Each row below holds a small network's activations on one input, seen along a few directions.
In each table, some parts of the input vary, and every possible input appears once, in random order.
A made-up example of a description, with smaller parts first: ring(8) and (point or ring(9) or (values(3) and line(6))).
Shared parts are said once, and a part with two or three values counts as separate values.

Other details of the inputs vary at random and push rows far along two fixed directions, the same in every table; ignore that.
To show where, the next rows are all for the same input, with only those details redrawn:
-44   4 -15  15 -14  33  27  -9 -17  -6  18  14  22  26  39
 50 -61 -26 -15  -2 -35 -33  18   7 -30 -25   8 -18 -43  -4
 22  72   8 -31   0  49  14 -31  38  64 -33  18 -58 -39 -22
-18 -17 -19   7 -11  12  10   0 -11 -15   7  12  12   7  28
-18 -18 -19   7 -11  11   9   0 -11 -16   7  12  12   7  28

Rows:
x1:  56 -36  18  -2  11 -62 -41  28   8 -32 -12 -16   7 -41 -19
x2: -46  -1  -5  27  -2  34  24 -19 -24   1   3  -1  22  41  13
x3:  55 -38  21   0  14 -62 -42  26   6 -32 -15 -19   7 -38 -24
x4: -19   3  15 -13  18 -60 -17  34  -1   5  62 -37  12  68 -34
x5:  22  72   8 -31   0  49  14 -31  38  64 -33  18 -58 -39 -22
x6: -11  -5  30  28  11 -21  -4   8 -17 -21  10 -22  38  16  -1
x7: -41  18  32  35   5   1  16   1 -23 -13  26 -17  50  36  18
x8: -20 -23 -13  15  -3  11   8  -6 -17 -13  -1   3  13  17  14
x9: -45   4 -12  17 -11  34  27 -11 -18  -4  15  11  21  29  34
x10: -46   3 -10  20  -9  34  27 -13 -20  -2  12   8  21  32  29
x11: -38  24  25  28  -3   2  18   5 -17 -14  35  -6  51  27  32
x12:   7  84   2 -63   9  19   9 -21  42  98   9 -13 -90  26 -87
x13:  47 -67 -19  -5   7 -35 -35  10   0 -27 -36  -5 -17 -31 -24
x14:  59 -32  13  -6   6 -62 -40  31  11 -34  -6  -9   7 -47 -10
Question: What is each input in this table made of?
Answer: values(2) and (point or line(6))
Question: Changing only the values(2) part turns x3 into x8. The same change can be made to x4. Which row results?
Answer: x12
Question: Change only the line(6) part in x1. List by row number the other rows that result.
Answer: x3, x6, x7, x11, x14

Rows:
x15:  5 -4 -2 -2 -1 -2 -2  2  2 -3 -2  3 -1 -7  3
x16:  5 -5  1  2  2 -2 -3  0  0 -2 -6 -1  0 -4 -2
x17:   4  13  25  -2  12 -33 -12  15   3   2  21 -22   9  15 -22
x18:  6 -3  2  3  0 -1 -2  0  0 -4 -6  1  2 -9  2
x19: -45   4  -4  18  -7  18  22  -3 -19  -7  25   2  28  37  28
x20:  4 -5 -5 -4 -1 -3 -3  3  2 -1  0  2 -4 -3  1
x21:  4 -5 -2 -2  0 -2 -3  1  1 -2 -3  1 -2 -4  0
x22:  5 -4  0  1  1 -2 -3  0  1 -3 -4  0  0 -5  0
x23:  4 -6 -1  0  2 -3 -3  1  0 -1 -3 -2 -2 -1 -4
x24:   2  -8  -6  -5   1  -5  -4   1   0   2   1  -3  -7   6 -10
x25:  4 -5  0  1  2 -3 -3  0  0 -2 -5 -1 -1 -2 -3
x26:  2 -7 -9 -9 -2 -5 -3  3  2  1  4  0 -9  4 -5
x27: -44   4  -3  19  -6  18  22  -4 -19  -7  24   1  28  38  26
x28:  2 -7 -7 -6  0 -5 -3  2  0  1  2 -2 -8  6 -8
x29:  2 -7 -8 -7 -1 -5 -3  2  1  1  3 -1 -8  5 -7
x30:   6  -3   1   1  -1  -1  -2   0   0  -5  -5   2   1 -10   3
x31:  6 -3 -1 -1 -2 -1 -2  1  1 -4 -3  3  0 -9  4
x32:  6 -3  3  4  1 -1 -2 -1 -1 -4 -7  0  2 -8  0
x33:   6  -2   0   0  -2  -1  -2   1   1  -5  -4   3   1 -11   5
x34:  5 -4 -3 -3 -1 -2 -3  2  2 -2 -2  3 -2 -5  2
x35:  5 -4 -1  0  0 -2 -3  1  1 -3 -3  2 -1 -6  1
x36:  5 -4  2  3  1 -2 -3  0 -1 -3 -6 -1  1 -6 -1
x37:  5 -4  1  2  0 -1 -2  0  0 -4 -5  1  1 -7  1
x38:  4 -5 -1  0  1 -2 -3  1  1 -2 -4  0 -2 -3 -1
x39:  -7  77  21 -11   1  48  24 -28  22  55 -12   8 -27  -9 -11
Question: What is each input in this table made of?
Answer: point or (line(4) and (point or line(5)))
Question: Change only the line(5) part in x27. List by row number the other rows that result.
Answer: x18, x22, x37, x38
Question: A walk changes only the line(4) part. It starts at x25 and steps to x38. List the rest of the walk in order.
Answer: x21, x34

Rows:
x40:  2 -6  2  3  0 -1 -1 -2 -3 -4 -6 -2  0 -2 -4
x41:  1 -6 -5 -4 -1 -5 -3  1  2  0  2  0 -2  3 -3
x42: -1 -7 -2 -2  4 -4 -4  2  0  0 -1 -2 -3  4 -4
x43:  3 -5 -3  1  1 -2 -2  0 -2 -2 -2 -1 -1  1 -4
x44:  1 -4 -5 -5 -1 -5 -2  4  0 -1  5  0 -4  1 -2
x45:  1 -5 -4 -3 -1 -4 -2  1  1 -1  2  0 -1  2 -3
x46:  2 -6 -5 -1  2 -4 -4  2  0  1  0 -1 -2  4 -3
x47:   3   5  12   1   4 -15  -6   5  -1  -3   8 -10   5   5 -12
x48:  4 -4 -2  0  3 -2 -4  3  1 -1 -2  1  1  0  2
x49:  1 -6  1 -1  4 -3 -4  4  3  0 -2  0 -1  1  2
x50:  4 -1  0  0 -3 -2 -1  1 -2 -6  0  2  1 -9  3
x51:  2 -5 -3 -2 -2 -3 -2  0  0 -2  1  0 -1  0 -3
x52:  3 -4 -3 -1  3 -3 -5  4  2  0 -1  1  0  1  2
x53:  1 -7  0  1  2 -2 -2  0 -2 -2 -4 -2 -2  0 -4
x54:  3 -2  0 -1 -2 -3 -1  2 -1 -5  1  2  0 -7  4
x55:  2 -3 -3 -2 -3 -4  0  1 -2 -4  2 -1 -3 -2 -2
x56:  4 -3  0  2 -3 -1 -1 -1  0 -4 -2  2  4 -7  2
x57:  4 -5 -2  2  0 -1 -1 -1 -3 -3 -3 -2  0 -1 -4
x58:  3 -3 -2 -2 -4 -3  0  1 -3 -5  2 -1 -2 -4 -2
x59:  5 -3  0  4  0  0 -2  0 -2 -3 -5  1  4 -6  2
x60:  2 -5 -4  0  2 -3 -3  1 -1  0 -1 -1 -2  3 -3
x61:  2 -4 -3 -3  0 -4 -4  4  4 -1  1  2  0  0  3
x62:  3 -3 -2 -1 -4 -2  1  0 -4 -6  1 -1 -1 -5 -3
x63: -35  25   2  11  -3  27  22 -12  -9  13  14   2  12  28  12
x64:  2 -5 -3 -1 -3 -3 -1 -1  0 -3  0 -1  0 -1 -3
x65:  1 -7  1  2  1 -1 -1 -1 -2 -3 -5 -2 -1 -1 -4
x66: -38  24   5  10  -1  27  22 -11  -8  13  14   1  11  30  13
x67:  3 -5 -2  1 -4 -1  0 -2 -2 -4 -2 -1  1 -4 -4
x68: -35  26   9  14  -2  29  23 -12  -8  10  10   3  15  22  18
x69:  3 -2 -1 -2 -2 -3 -1  3  0 -4  1  2  0 -6  4
x70:  4 -3 -1  1 -2 -2 -2  0  1 -4 -2  2  3 -6  2
x71: -36  26   8  12  -1  28  22 -11  -6  12  12   3  14  25  19
x72:  2 -4 -3 -3 -2 -4  0  2 -2 -3  3  0 -3 -1 -2
x73:  1 -4 -4 -4 -2 -5 -1  3 -1 -2  4  0 -4  0 -2
x74:  31  81  35 -28  13  19   2 -18  40  65 -23  -4 -47 -33 -44
x75:  4 -3 -1  2  2 -1 -3  2  0 -2 -3  1  2 -3  2
x76:  2 -5  3  3  2 -1 -2 -1 -1 -4 -6  0  3 -6  2
x77:  3 -3 -1  0 -2 -2 -2  1  2 -3 -1  2  2 -4  3
x78:  1 -6  1  0  4 -2 -4  3  2 -1 -3  0  0  0  2
x79:  3 -5 -2  0 -3 -2 -1 -1 -1 -4 -1 -1  0 -2 -3
x80:  4 -5 -2  3 -1 -1 -1 -1 -4 -3 -4 -2  1 -2 -4
x81:  0 -7  0  0  2 -2 -2  0 -1 -1 -3 -2 -2  1 -4
x82:  3 -2 -2 -4 -1 -4 -2  5  2 -3  3  2 -2 -3  4
x83:  2 -2 -3 -5  0 -4 -3  6  2 -2  4  2 -2 -1  4
x84:  2 -5  2  2  3 -2 -2  1  1 -3 -5  0  1 -3  2
x85:  3 -2 -2 -3 -1 -4 -1  4  1 -4  2  2 -1 -4  4
x86:  4 -3 -1  3  1 -1 -3  1 -1 -3 -4  1  3 -4  2
x87:  4 -4 -2  1  2 -2 -3  2  1 -2 -3  1  1 -1  2
x88:  3 -4 -2 -1 -1 -3 -2  2  3 -2  0  2  2 -3  3
x89:  3 -4 -2 -2  0 -3 -3  3  4 -1  1  2  1 -1  3
Question: What is each input in this table made of?
Answer: values(2) and (point or (line(4) and line(6)))
Question: Changing only the values(2) part turns x60 into x48. The same change can be made to x79. Which row results?
Answer: x70
Question: Changing only the values(2) part turns x46 into x52. The same change can be made to x58. Which row results?
Answer: x54
Question: A walk changes only the line(4) part. It starts at x44 and steps to x41. List the rest of the walk in order.
Answer: x46, x42
Question: Change only the values(2) part in x44. List by row number the other rows that result.
Answer: x83
Question: A walk changes only the line(6) part. It starts at x61 and steps to x89. List the rest of the walk in order.
Answer: x88, x77, x70, x56
